A small network was shown many inputs. Here are its activations along a few directions, one row for each input.
Each table varies a few parts of the input and shows all the possible inputs, shuffled.
A made-up example of a description, with smaller parts first: one of 2 separate values, together with either a single point or one of 9 places around a ring or (one of 5 places around a ring, together with one of 6 places along a line).
Shared parts are said once, and a part with two or three values counts as separate values.
In the rows, 128 means zero.

A family of inputs:
R1: [136 204  65 147 171  49 184 176 150  80  54]
R2: [186 136 158 156 112 168 100 129 162  93  88]
R3: [118  91 190 126 159 130 170 125 122 139  95]
R4: [128 127 126  90 106 122 158 155 150 156 195]
R5: [103 127 110 139  82 121  80 122  94 149 119]
R6: [ 63 107  88 137 124 143  98 112 131 146 126]
R7: [ 77 112 102 137 135 129 135 109 145 185 148]
R8: [168 126 125 119  99 144 115 137 105 171  82]
R9: [160 118 113 117 112 108  86 109  89 171 111]
R10: [171  86 180 146 137 116 124 161 162 124 118]
R11: [186  66 152 146 148 113 135 151 139 100 165]
R12: [ 70 142 176 109 144 123 120  78 112  99 135]
R13: [103  82 178 156 163  92 143  95 105 137 133]
R14: [158  70 164 166 143  85 101 123 155 122 149]
R15: [132  78 176 125 170 139 171 127  95 116 147]
R16: [171 140 133 142 131 170 111 108 113 148  66]
R17: [180 120  97 122 106 141 128 126  78 156 126]
R18: [109 126 131 100 113  88 125 115 172 167 183]
R19: [139 200  49 143 181  47 184 183 112  70 109]
R20: [114 201  54 170 177   5 154 141 125  85  83]
R21: [ 91 174 149 119  91  99 109  90 147 110 179]
R22: [192 115 136 149 138 167  92 137 135  71 146]
R23: [116 137 116 133  80 156 109 154 113 153  93]
R24: [ 91 117 106 122 129 160 162 129 171 183 117]
R25: [127 134 141  93  99 128 161 145 190 168 146]
R26: [166 122 143 176 134 127  60 106 144  96 126]
R27: [184 123 117 130 153 175 106 125  87 127 124]
R28: [102 106  87 124 132 159 172 130 136 162 166]
R29: [ 79 161 190  93 139 152 143 129 121 109 107]
R30: [161 133 126 142 150 134  72  93  94 146 105]
R31: [133 116  90 119  91 147 111 145  86 123 136]
R32: [ 91 136 163  90 149 154 152 106  95  78 155]
R33: [ 79 124 100 124 114 177 124 146 145 150  93]
R34: [118 170 146  93 101 138 132 141 140  93 205]
R35: [110 180 159  97  75 133 142 124 170 106 145]
R36: [ 95 102  70 112 123 169 137 128 120 118 133]
Q: Changing only one part turns R8 into R9. The same change can be made to R29. Which row results?
A: R12
Q: Describe the family of inputs behind these rows.
A: one of 3 separate values, together with either a single point or one of 11 places around a ring

A family of inputs:
R37: [157 155 112 130 110 186  85 120  75 150  81]
R38: [105 177  61 133 163 116 145 168 125 170  82]
R39: [ 57 118 135  89  83 129 169 122 121 107 163]
R40: [ 94 112 176 108 111 187 128 116 127 146 191]
R41: [135 157 118 167 152  31 156 135 182  86 122]
R42: [118  55 165 105 103 154 131  93 157 182 178]
R43: [123 178  57 146 106 158 138 148  76  96 107]
R44: [189 131 197 158 132 120 111 128 111  93 113]
R45: [ 34 141 100  85 163 105 154 121 186 157 166]
R46: [143 124 149 113 171  83 155 116 123  56  91]
R47: [193 107  89 149 101 171  93 126 111 176 107]
R48: [189  80 179 153 142  95  72 143 141 117 135]
Q: Describe the family of inputs behind these rows.
A: one of 3 separate values, together with one of 4 places along a line
Q: Changing only the place on the line of 4 turns R41 into R46. The same change can be made to R45. Which row results?
A: R39
Q: Change only the choice among 3 separate values in R40. List by row number the other rows that result.
A: R37, R44

A family of inputs:
R49: [193  56 194 134  74 226  62  83 132 174 164]
R50: [ 96 133  64 108 112 129 152 150 130 169 116]
R51: [157 137 141 147 172 111 135 149 122  92 118]
R52: [ 98 171 133  93 128 115 150 139 150 108 132]
R53: [149 107 127 167 177  81 123 136 130 105 122]
R54: [ 91 170  93 111 106 114 134 125 126 119 142]
R55: [153 147  98 121 137 122 100 145  93  98 103]
R56: [159 162 130 143 147 125 124 131 120  87 100]
R57: [ 97 154 145 120 129  95 167 139 154 116 142]
R58: [148 120  75 155 125 125 124 148 102 151  72]
R59: [103  57 202 102  89 224 108  56 116 187 175]
R60: [ 91 121 135 135 140  67 157 135 161 129 148]
Q: Describe the family of inputs behind these rows.
A: one of 2 separate values, together with either a single point or one of 5 places along a line
Q: Changing only the choice among 2 separate values turns R51 into R57. The same change can be made to R49. Which row results?
A: R59
Q: Change only the choice among 2 separate values in R53. List by row number the other rows that result.
A: R60

A family of inputs:
R61: [ 98 153  30 112 115 113 162 141  83 175 148]
R62: [ 74 213 118  98  79  81 159 149 192  76 139]
R63: [ 94 113  34 131 109 128  67 100  93 164  86]
R64: [ 62 186 167 103 177  78 162  89 119  45 122]
R65: [178  96 139 127 134 212 110 162  72 101  63]
R66: [153 121  94 144 122 166 103 132 114 206  26]
R67: [ 96 182  52  85 109 111 193 178 177 143 159]
R68: [224 121 160 167 127  85  58 147 159 115 161]
R69: [ 72  27 247  64  44 248 116  41 155 215 225]
R70: [179  63 146 200 171  58 154 138 167 120 146]
R71: [ 82 113 181 183 222  91 192 147 114 115 125]
R72: [224 148 169 122 127 166  60 112  91  63 135]
Q: Describe the family of inputs behind these rows.
A: either a single point or one of 11 places around a ring
